A small network was shown many inputs. Here are its activations along a few directions, one row for each input.
In each table, some parts of the input vary, and every possible input appears once, in random order.
Descriptions start from the smaller parts, as in this example, which fits no table here: one of 8 places around a ring, together with either a single point or (one of 2 separate values, together with one of 4 places along a line) or one of 11 places around a ring.
Shared parts are said once, and a part with two or three values counts as separate values.
(in the rows, 128 means zero)

Other details of the inputs vary at random and push rows far along three fixed directions, the same in every table; ignore that.

Table:
R1: [101 119 113 111 133 134  90 121 211 149 200]
R2: [125  99 189 165 171 142 139 130 109 116  50]
R3: [144 121  81  90  82  92 126 172 146 151 139]
R4: [150 159  72 129  81  96 162 159  88 119 111]
R5: [ 94  82  95  75 116 138  60 108 196 128 191]
R6: [114  79 204 199 166 146 133 102 113 101  77]
R7: [135 153 105 111 151 113 137 104 148 125 120]
R8: [146 108  81  75 145 152  71 115 215  90 199]
R9: [158 134 121 121  71 139 154 184 119 164  88]
R10: [ 77  39 176 148 127 156  89 122 151 130  95]
R11: [150 119  97  99  88 103 130 187 122 149 120]
R12: [142 121  72  97  87 144 112 170 119 149 118]
R13: [147  85 144 139 100 127 125 204 112 146  70]
R14: [110  86 188 170 165 143 151  95 117 102  89]
R15: [143  86 165 133  79 156 138 205 115 146  67]
R16: [142 182 150 132 161  99 136  91  90 174 145]
R17: [ 89  93 216 182 159 159 122 130  91  87  86]
R18: [125 140 145 127 169 123 151  71 111 106 155]
R19: [161 133  66 103 106 121 128 144 139  97 159]
R20: [115 213 138 158 160 121 157  66  79 130 137]
R21: [134 177 150  94 122 117 145 107  99 159 168]
R22: [104  65 206 145 113 157 109 141 167 141  97]
R23: [141 139  90 116 115 105 168 145 122 123  80]
R24: [143 121  83 108  80  93 137 172 144 159 114]
R25: [121 152  80 132  94 124 141 142 136 110 120]
R26: [119 122 127  83 168 125  95  99 173  98 166]
R27: [ 93 140 162 148 152 133 127  97 112 100 139]
R28: [157 189  69 138  97 100 157 132  97 135 116]
R29: [163 133  82 104 113 126 146 181 122 118  81]
R30: [139 153 123 108 165 128 138  84 119 104 171]
R31: [138  95 119 112 156 149  66 109 191  88 185]
R32: [155 185 102 134 149 117 180  85  92 132 126]
R33: [155 124  93 148  92 131 123 175 127 117  87]
R34: [105 148 137 103 155 128 107  75  97 147 173]
R35: [126 164 116  97 161 100 148  88 120 118 146]
R36: [137 200 141 133 156  81 157  78  80 182 146]
R37: [142 124 117 105  58 121 164 182 115 154 102]
R38: [152 153 126 147 159 129 130  91 116 118 142]
R39: [116  92 214 188 164 148 109 128  89 100  81]
R40: [105 137 109 119 119 116 128 128 165 155 179]
R41: [113 122 155 133 147 144 109 142 140 146 162]
R42: [147 169  89 134 100 125 166 177 105 174 123]
R43: [109  73 144 156  85 135 156 210 119 142  83]
R44: [ 99 141 162 148 157 135 129  69  86 162 118]
R45: [106  37 163 144 120 153  66 165 178  74 115]
R46: [166 110  90 134 109 149 147 167 137 112  84]
R47: [105 151 172 142 156 123 148 120  87 153 158]
R48: [116  87 132 137 142 132  99  97 182  91 153]
R49: [107 122 110 109 149 160  49 102 222  93 193]
R50: [114 104 164 157 136 154 122 123  89 154  81]
R51: [116 171 136 124 168 143  97  88 131 105 177]
R52: [130 204 160 126 124  99 186  77  65 179 140]
R53: [125 153 106 135 120 104 126 103 131 117 144]
R54: [148 103  66 108  91 121 123 153 165  93 146]
Description of these inputs: one of 6 places around a ring, together with either one of 4 separate values or one of 5 places along a line.
Question: The inputs of R34 and R44 match in every part but the place on the ring of 6. If R26 is changed in the same way as R34 into R44, which row does it become?
Answer: R7
Question: Which other rows does R25 become when the place on the line of 5 takes its other values? List them by row number.
Answer: R14, R23, R48, R53
Question: Which other rows does R30 become when the place on the ring of 6 takes its other values? List them by row number.
Answer: R8, R14, R18, R32, R46
Question: Which other rows does R38 become when the place on the line of 5 takes its other values? List them by row number.
Answer: R2, R33, R46, R49
Question: Which other rows does R24 become when the choice among 4 separate values takes its other values? List them by row number.
Answer: R10, R40, R52

Table:
R55: [ 93 100 175 128 164 132  93  84 169 132 158]
R56: [103 100 182 125 170 137  84  97 155 110 166]
R57: [158 208 105 112 127  86 184 112  64 174 126]
R58: [154 202 101 113 128  91 187 109  62 175 127]
R59: [129 130  75  87 100 130 101 137 191 128 179]
R60: [166 217  99 126 134 106 172 115  56 150 131]
R61: [142 191 113  96 142 107 138  93 119 150 181]
R62: [136 104  66 100  73 120 116 180 185 139 127]
R63: [137  51 141 152  74 153 148 223 124 126  38]
R64: [126 129  70  94 102 124  95 142 182 118 183]
R65: [ 99  82 201 152 166 145 108 112 123 113 124]
R66: [133 113  79 116  98 141  94 161 180 116 145]
R67: [125 108 160 180 105 134 175 177  55 127  46]
R68: [140 132 123 130 134 139 124 134 120 126 125]
R69: [ 88  95 212 145 169 146  99  81 141 125 141]
R70: [119 149 169 153 162 136 128  88  90 131 126]
R71: [128 131  76  91  98 126 101 140 193 130 180]
R72: [130  50 137 150  69 140 145 213 127 138  26]
R73: [146 153  83 128 103 131 139 152 116 129 121]
R74: [124 102 147 144 181 133 104  65 165  65 143]
R75: [102 132 204 165 166 130 142  89  66 130 111]
R76: [139 139  97 128 152 128 141 110 134  83 112]
Question: What do these inputs look like to the network?
Answer: either one of 2 separate values or (one of 4 places along a line, together with one of 5 places along a line)
Question: Start at R61 and move only the place on the line of 5, one step at a time. The first step leads to R63. Which rows follow, in order?
Answer: R69, R59, R71

Table:
R77: [129 126  75  91  95 136  71 145 189 145 190]
R78: [ 91 113 142 120 143 130  92  72 177 124 188]
R79: [145 168 112  82 140 118 131 116 136 148 175]
R80: [111  71 154 131 152 139  98 120 197 120 114]
R81: [132 142  28  92  77 128 120 155 170 112 157]
R82: [132 156 142 144 105  95 193 145  51 161  85]
R83: [141 166 153 155 111 116 181 151  34 185  67]
R84: [101  67 166 192 125 159 129 159 131 101  58]
R85: [ 96  31 169 112 143 150  81 121 209 108 121]
R86: [148  64 165 152 117 154 138 193 120 108  61]
R87: [ 94 171 192 180 189 117 141  44  93 145 147]
R88: [151  70 112 140  78 164 121 230 142  88  66]
R89: [148 151 143 176 119 112 194 155  21 112  53]
R90: [169 148  36  85  85 136  98 171 156 116 148]
R91: [165 138  35  56  84 123 103 173 179 157 155]
R92: [107 119 198 169 133 119 179 111  65 148  63]
R93: [ 96 168 186 147 190 108 127  30 130 150 167]
R94: [121  34 175 150 133 151 120 150 151  92  61]
R95: [162 229  64 113  87 102 185 145  63 174 157]
R96: [110 133 194 138 148 131 133 111 111 149 139]
R97: [165 152  76 156  94 124 176 171  90 111  59]
R98: [108 179 141 110 177 138  92  64 143 123 229]
R99: [123 183 141 100 174  91 141  63 102 150 178]
R100: [138 119  67  94 110 137 101 124 180  92 156]
R101: [154 125  32 107  50 148 115 219 142 133 111]
R102: [120  96 191 131 189 148  80  87 145 121 143]
R103: [103 172 119 103 150 101 109  65 141 137 224]
R104: [110  31 172 125 150 142  78 136 191  83 128]
R105: [138 223  81 122 124  91 179 103  52 139 162]
R106: [130  93 182 170 170 135 134 110 128 109  78]
Question: What do these inputs look like to the network?
Answer: one of 5 places along a line, together with one of 6 places around a ring
Question: The inputs of R104 and R106 match in every part but the place on the line of 5. If R103 is changed in the same way as R104 into R106, which row does it become?
Answer: R87
Question: Which other rows does R98 become when the place on the line of 5 takes its other values? List them by row number.
Answer: R81, R84, R101, R105
Question: Start at R80 and move only the place on the line of 5, one step at a time. The first step leads to R85. Which rows follow, in order?
Answer: R99, R79, R91
